A small network was shown many inputs. Here are its activations along a few directions, one row for each input.
Each table varies a few parts of the input and shows all the possible inputs, shuffled.
Descriptions start from the smaller parts, as in this example, which fits no table here: one of 2 separate values, together with either a single point or one of 11 places around a ring or (one of 4 places along a line, together with one of 8 places around a ring).
Shared parts are said once, and a part with two or three values counts as separate values.

Other details of the inputs shift rows strongly along two fixed directions, in all tables alike. That doesn't count.

A family of inputs:
row 1: [  7   0  -4  14 -28  -2  -4 -10  -2   1  15  36   7]
row 2: [ 28   4  -4   0   6  -7  14  37  21   4  17 -12 -33]
row 3: [-34  -7 -11  10  20  30 -19 -16 -22 -11 -41  -9  19]
row 4: [ 32   1   6  -5  13 -12  13  23  10   1  15 -15 -39]
row 5: [ 11  10   4 -23  11 -14  20  20  23   6  12 -25 -25]
row 6: [-39 -11   4  10  22  23 -16 -22 -25 -22 -35 -10  14]
row 7: [ 18 -13   1  11 -25  -9  -6 -15 -13   7  17  28   7]
row 8: [ -4   1  -3  -6 -23  -7  -1 -14   7  13   6  25  23]
row 9: [ 16 -15   3  12 -25  -6  -7 -17  -4   6  14  31   6]
row 10: [ -4   8  -2  -9 -22  -8  -2 -15  -1   9   8  25  21]
row 11: [ 11  16   1 -21  13 -12  22  24  26   9   7 -19 -22]
row 12: [  7   2  -4  12 -27  -2  -7  -8  -7   1  16  34   7]
row 13: [-36  -5  -5   6  20  27 -20 -23 -29 -18 -33 -13  13]
row 14: [-16  15   0   2  56  26   1  25  -3 -19 -37 -54 -25]
row 15: [ 15   8   0 -22  10 -17  18  24  18   9  16 -28 -22]
row 16: [-19  -7   3  -2  57  19   1  23  -4 -21 -35 -58 -25]
row 17: [  0  -5  -1  -9 -28 -11  -3 -16   2  11  15  19  23]
row 18: [ 36  -6   4  -3  10 -12  14  26  15   5  16 -16 -35]
row 19: [ -3  -6   6  -6 -23 -17  -1 -14  -5   5  17  20  23]
row 20: [ -2  10   4   1 -26  -6   0 -14   5   7   8  24  24]
row 21: [ 16 -10   4  10 -25  -8  -5 -20  -7   3  14  32   5]
row 22: [ 11   8  12 -22  15 -20  18  24  17   0  16 -23 -23]
row 23: [ 11   1  12 -19  13 -19  19  25  25   4  14 -23 -22]
row 24: [ -1   5   3   3 -26  -6  -2 -12   8  10   8  23  25]
row 25: [ 10  -2  -7  14 -28  -4  -6  -5  -7   5  18  32   9]
row 26: [ -2   4  -5  -7 -23 -10   0 -12  -1  14  10  23  24]
row 27: [-30  -3  -5  19  18  32 -20 -13 -21 -14 -40 -11  21]
row 28: [-36 -11  -6  10  19  28 -19 -23 -22 -14 -36 -14  14]
row 29: [ 18  18   3 -12  11 -13  19  31  22   9  12 -24 -17]
row 30: [-25 -11 -11  32  17  37 -23 -11 -25 -20 -33   1   2]
Description of these inputs: one of 5 places around a ring, together with either one of 2 separate values or one of 4 places along a line.
Changing only the place on the ring of 5 turns row 15 into row 13. The same change can be made to row 26. Which row results?
Answer: row 10
Which other rows agree with row 8 in the place on the ring of 5? List them by row number.
Answer: row 9, row 23, row 24, row 28, row 30
Which other rows does row 23 become when the place on the ring of 5 takes its other values? List them by row number.
Answer: row 6, row 16, row 19, row 22
Which other rows does row 4 become when the choice among 2 separate values takes its other values? List them by row number.
Answer: row 12
Which other rows agree with row 11 in the place on the ring of 5? List them by row number.
Answer: row 1, row 5, row 6, row 20, row 21

A family of inputs:
row 31: [ 6  6  5 -4  1 -5  2  1  2  5  1  2  3]
row 32: [  8   9 -11  11  -9   6  -2   7   9   7   1   6  -4]
row 33: [-11  -3   3   8 -54 -12 -11 -37  -5   6  22  62  48]
row 34: [ 2 -6  0 -6  0 -6  3 -2  8  5  2  1  1]
row 35: [ 13  -3 -12   7  -3   5   3  11   4   8   1   9   0]
row 36: [-25 -10  -1  22  16  34 -29 -25 -29 -26 -35  -2   7]
row 37: [ 10   1   3   1  10   2   7   5  -4 -10   1 -11 -17]
row 38: [ -2   9   5   2  12   1   5  13   6  -5   0 -14  -4]
row 39: [ -2   2  -1  -5  10   1   8   3   9   1  -5 -13 -13]
row 40: [ 7 -2  2 -3 -1 -5  1 -1  5  7  2 -3  5]
row 41: [ 9 -6 -1  4 -1 -9  3  0 -7 -2 10  3 -8]
row 42: [ 3  4  2 -2 -4 -3  5 -3  5  7  2 -4  2]
row 43: [ 0  4 -4 -7 -5 -2  3 -3  2  7  6 -3 -2]
row 44: [-2 10  0 -6 -4 -4  2  5 -1  0  5  3 -1]
row 45: [ 5 -8  7  4 -5  1 -1  3  3 -1  9  5 -9]
row 46: [ -6   9  -1  -3  11   1   3  13   3  -5   4 -13  -8]
row 47: [-33  -1  -1  20  17  30 -20 -18 -30 -20 -40  -5  18]
row 48: [ 1 -6 -3 -8 -6 -5 -1  3  2  4  6 -5  3]
row 49: [  7  -6   4   6  14  -3   1  11  -3  -1   0  -8 -18]
row 50: [-2  7  3 -4 -3 -5  6  3  5 -2  1  6 -2]
row 51: [ 1 -9  0 -6 -5 -6  3  2  8  2  2 -2  2]
row 52: [  2   5  -1 -10   0  -4   1   1  -1   4   5   3  -1]
row 53: [ 2  2  3 -7  1 -5  4 -1  5  2  1  6 -1]
row 54: [  2  -1  -4  -9  12   0   1   7   3   3  -1 -16  -8]
row 55: [ 5 -6  3 -3 -5 -6  1  3  4  4  2 -6  7]
What do these inputs look like to the network?
Answer: either one of 2 separate values or one of 5 places around a ring or (one of 3 separate values, together with one of 6 places along a line)
Which other rows does row 51 become when the place on the line of 6 takes its other values? List them by row number.
Answer: row 33, row 34, row 39, row 50, row 53
A walk changes only the place on the ring of 5. It starts at row 49 and steps to row 41. List the rest of the walk in order.
Answer: row 37, row 36, row 45

A family of inputs:
row 56: [  0   6  -7  -2 -19   1  -2  -5   1  11  10   9  16]
row 57: [  4  -2  -7   9 -17   2   1  -9  -3   5  13  21  -2]
row 58: [  4   0  -1   4 -17   2  -5  -9  -3   2  15  22  -4]
row 59: [ 15  -1  -8   8 -16  -5   2  -8 -11   4   7  19   3]
row 60: [  9  17  -1 -16  15 -14  16  25  13   9   7 -17 -20]
row 61: [  0 -12  -3  -7 -14  -8  -2  -9   5   1   7  15  12]
row 62: [  9  10   3 -15   9  -7  18  31  23   1   3 -15 -18]
row 63: [ 26   0   7   0   9  -8   8  31  10   0  11 -17 -27]
row 64: [  2   1   4 -11 -15 -11  -1 -19  -5   3   8  10   7]
row 65: [  5  -8   2   0 -12  -5  -2 -10   7  12   4  13  15]
row 66: [ -3 -10   1  -2 -12 -13  -2  -8   0   5  11  12  12]
row 67: [ -4   4  -5  -9 -15  -1   1  -4   2   4   9  18  14]
row 68: [-20 -10  -4  18  16  27 -22 -13 -32 -19 -23   0   1]
row 69: [  3  -2  12  -4 -13  -8   0 -17   4   2   7  11  12]
row 70: [-30   3   4  15  20  22 -12 -16 -19 -18 -30  -5  18]
row 71: [-34  -3  -1  16  15  21 -14  -8 -21 -13 -32  -5  16]
row 72: [-30 -14   6  12  15  17 -13 -19 -24 -18 -29 -10  12]
row 73: [  3  -2  -1   8 -17  -2  -7  -8   3  -2  13  21  -2]
row 74: [  4  -3   5   9 -20   0  -5  -6   2   0   8  22  -2]
row 75: [-28 -11  -6   7  20  17 -16 -20 -29  -8 -31  -7   9]
row 76: [ 13  17  -7 -16  12  -9  14  25  18  12   4 -19 -19]
row 77: [-13  -7  -8  -1  44  22  -3  14  -6  -8 -27 -44 -21]
row 78: [  5  -4  -1  14 -20  -1   1  -5   2   4   7  22  -1]
row 79: [ -6   9   4  -4 -18  -7  -1 -10   4  -3  11  11  14]
row 80: [ 16  -4   0  15 -13  -2   2  -6  -2   3   7  20   9]
row 81: [ -3   7   5   2 -10  -7   1  -4   4   8   6  18  18]
row 82: [-31 -14   1  11  18  16 -16 -21 -23 -20 -25 -11  12]
row 83: [  7  -4  -6  -6 -17  -6  -4 -14  -2  14   4   8  11]
row 84: [  0   5   1  -4 -12  -2   2  -4   9   4   2  21  17]
row 85: [ -3  -5   6  -8 -12 -10   2 -14  -6   2  15  10  10]
row 86: [-33   4  -2   7  14  27 -15 -19 -24 -18 -25  -9  13]
row 87: [  8   0   6  10 -14   1  -5  -9   5   2   8  25   0]
row 88: [-11  11 -12   0  39  24  -2  15  -5  -7 -33 -44 -18]
row 89: [-26 -14   2  15  22  19 -15 -18 -21 -10 -31  -6  14]
row 90: [ -4  13   1  -8 -13 -11   3 -11  -5   3   8  15  13]
row 91: [ 10  11   1  -9   8  -7  15  31  23   8   4 -20 -17]
row 92: [  9  -7   2   1 -15  -3  -3 -12   6  12   4   9  16]
row 93: [ -5   9  10  -3 -20  -6   1  -8   3  -1   7  12  14]
row 94: [ 17   0  -2 -15  10  -6  13  20  16  11  11 -27 -20]
row 95: [ 30   2   7   1  15  -7   8  28  13   1  11 -15 -25]
row 96: [-26 -17  -4  14  14  23 -18 -14 -19  -9 -34 -10  13]
row 97: [ -1  -3   6 -10 -16  -7  -1 -17  -4   2  14   8   9]
row 98: [ 10  -3   9 -11  13 -16  16  25  16   7   7 -21 -21]
row 99: [ 11  -7  -6  14 -17  -4   0  -4  -4  -1  12  17   6]
row 100: [ -3   4  -7   1 -17  -4  -4  -2   7   7   7  13  16]
row 101: [ -1   8  -7 -11 -14  -5   1  -6   1   5   2  19  12]
row 102: [ -6   7   9  -1 -17 -10   3  -5   1  -1   8  14  15]
row 103: [ -7   3 -12  12  41  23   1  12  -9 -12 -30 -32 -37]
row 104: [ 12  -5  -7   9 -16  -1   2  -5 -10   2  14  17   5]
row 105: [  0   5  -7   2 -20  -2  -4  -4   7   8   7   9  17]
row 106: [ -2  15   2  -9 -16  -7   0 -13  -2   2   7  13  11]
row 107: [  8  10  -3 -15  11  -9  15  29  24  -1   7 -16 -18]
row 108: [ -1  -5  12  -5 -19  -9   0 -14   1   0   8   8  10]
row 109: [ -3  -9   1  -6 -11 -10   0  -9  -6   9  13  13  11]
row 110: [ 11   3   8 -16  10 -14  13  15  19  -3  13 -26 -23]
row 111: [  4   7  -1   3 -16   0  -2  -6   8  11   3  12  19]
row 112: [-23 -11 -11   7  17  22 -19 -20 -24  -5 -34  -9  10]
row 113: [ -7   7   3  -2 -15 -11   1  -7   2  -3  12  13  15]
row 114: [ 20   3   4  -3  11 -11   8  27  13  -5  14 -14 -31]
row 115: [-15 -14  -6  24  15  25 -26 -10 -29 -20 -23  -5   6]
row 116: [ -2  -5  -4   9  43  25  -8  20 -17 -17 -20 -38 -28]
row 117: [ 13   6   6 -20  15 -18  18  15  10   3   9 -22 -24]
row 118: [ -3   5  -7  -4 -16  -1  -2  -4   2  11   9  14  15]
row 119: [-23 -16  -9  14  13  25 -21 -18 -18 -10 -29 -15  14]
row 120: [ -6  -4   4  12  40  20  -5  21 -11 -22 -28 -33 -30]
row 121: [ -1  12  10  -2 -14  -4   1 -11   6   0   7  14  16]
row 122: [ -7   9   3  -6 -14  -7   3  -8  -4   1  14  13  14]
row 123: [ 14  -3  -2 -12  12 -12  11  23  22   7   9 -24 -20]
row 124: [ -8   4  -1   0 -14 -10  -1  -2   2   4  10  15  16]
row 125: [-11  -8   0  -1  47  21   1  13   1 -15 -35 -37 -19]
row 126: [ 18  -2   4 -10   7  -8  13  23  20  10   5 -27 -19]
row 127: [ 20  11  -1  -9  11  -6  10  20  13   3   9 -11 -38]
row 128: [  0 -10  -3 -11 -13  -4   0 -10  -1   5   9  15  10]
row 129: [ 29   6  -1  -7  13 -10   8  25   4   3  11 -16 -30]
row 130: [  1   6  -1   2 -13  -2  -1  -4   9  11   3  16  19]
row 131: [ -7   6  -2  -4 -13  -6   1  -3  -3   8  12  16  14]
row 132: [  1   4  -1   2 -22  -1  -1  -2   6  10   3  10  17]
row 133: [ 12  -7   0  15 -19  -3   2  -2  -5   1   7  18   6]
row 134: [-25 -13 -10   2  18  22 -15 -20 -24 -12 -35  -4   9]
row 135: [  4  -3  -7  14 -18  -2  -1  -8   2   2  11  21  -1]
row 136: [ 14   3  14 -12  17 -15  18  17  18   1   9 -21 -19]
row 137: [ 23   9   2 -10  13 -12  10  24   6   0   9 -12 -34]
row 138: [ 22   7   1   5  13  -3  17  22  22   5   7 -10 -32]
row 139: [ 13  -4   5 -16  11 -11  17  25  21   2   4 -18 -21]
row 140: [ 12  -2   8   9 -12  -5  -6  -5  -2  -1   8  23   5]
Changing only one part turns row 73 into row 74. The same change can be made to row 135. Which row results?
Answer: row 78
What do these inputs look like to the network?
Answer: one of 5 places along a line, together with either one of 5 places around a ring or (one of 2 separate values, together with one of 6 places along a line)
A walk changes only the place on the line of 6. It starts at row 69 and steps to row 136. List the rest of the walk in order.
Answer: row 89, row 125, row 65, row 92
Which other rows does row 122 become when the place on the line of 6 takes its other values? List them by row number.
Answer: row 56, row 67, row 86, row 118, row 131
A walk changes only the place on the line of 5. It starts at row 101 and steps to row 67. List the rest of the walk in order.
Answer: row 107, row 62, row 84
Which other rows does row 104 become when the place on the ring of 5 takes its other values? List them by row number.
Answer: row 57, row 58, row 68, row 116
Which other rows does row 138 become when the place on the ring of 5 takes its other values? List them by row number.
Answer: row 80, row 87, row 95, row 140
